These are the activations of a small neural network, seen along a few directions. Each row is one input.
Each table varies a few parts of the input and shows all the possible inputs, shuffled.
Descriptions start from the smaller parts, as in this example, which fits no table here: line(6) and (point or ring(9) or (values(3) and ring(8))).
Shared parts are said once, and a part with two or three values counts as separate values.
In the rows, zero is written as 128.

Other details of the inputs vary at random and push rows far along two fixed directions, the same in every table; ignore that.
These rows show it; all are for the same input, with only those details redrawn:
[120 143 127 148 161 124 131 133 111 127 117]
[118 152 123 136 149 116 130 132 113 132 130]
[108 168  84  76  77  74 123  99 150 151 170]
[108 165  84  78  77  75 122  97 152 151 168]
[119 153 123 136 151 116 130 134 112 132 131]
[118 155 123 134 149 115 130 134 112 133 134]

A family of inputs:
x1: [149 128 165 154 156 157 125 163 111 131 122]
x2: [139 134 151 125 127 143 130 143 105 125 143]
x3: [116 131 126 143 165 131 135 115 101 114 119]
x4: [144 131 145 122 128 137 121 158 123 137 142]
x5: [133  69 113 131  93 137 123  93 191 121  92]
x6: [134 122 152 131 139 149 136 155 107 115 138]
x7: [134  67 106 115  79 131 121  77 167 117  91]
x8: [141 149 153 127 129 140 128 161 121 136 156]
x9: [135  59 123 142 116 150 127 102 149 107  78]
x10: [119 153 123 136 151 116 130 134 112 132 131]
x11: [149 131 155 135 141 147 122 160 114 136 131]
x12: [134 130 155 135 139 154 139 148 107 116 139]
x13: [133 123 154 136 142 153 140 151 111 113 136]
x14: [137  34 122 164 124 160 122  94 185 106  47]
What is each input in this table made of?
> values(2) and (point or ring(6))
Changing only the values(2) part turns x1 into x2. The same change can be made to x5. Which row results?
> x13
Change only the values(2) part in x12. List by row number the other rows that result.
> x8

A family of inputs:
x15: [131 137 162 176 171 161 143 147 111 116 112]
x16: [121  68  89 151 128 117 114  83 180 124  60]
x17: [119 224 148  81 120 107 140 165  83 144 236]
x18: [108 147  68  62  61  71 120  75 150 145 161]
x19: [127 194 145 121 161 114 129 154  67 141 170]
x20: [122 123 151 161 178 158 147 146  96 101 118]
x21: [125 132  91  47  35  92 121  94 152 142 181]
x22: [120 183 133 118 159 105 131 174  76 137 164]
x23: [124  78 100 162 120 128 120  63 171 123  48]
x24: [154 121 175 170 161 171 127 157  99 122 104]
x25: [116 161  76  67  56  68 110  90 176 170 165]
x26: [142 102 161 155 165 159 133 170  94 110 106]
x27: [121  67 109 155 115 144 130  80 196 116  67]
x28: [153 103 163 160 170 161 124 176 112 120 109]
x29: [116 120  99 102  89 105 127 110 182 132 145]
x30: [155 113 171 163 167 170 123 169 109 127 105]
x31: [137  46 121 143 107 154 121  71 159 107  65]
x32: [115 184 144 110 142 118 144 181  93 127 190]
Changing only one part turns x29 into x16. The same change can be made to x17. Which row results?
> x19
What is each input in this table made of?
> values(3) and ring(6)
Change only the values(3) part in x26. List by row number the other rows that result.
> x22, x32
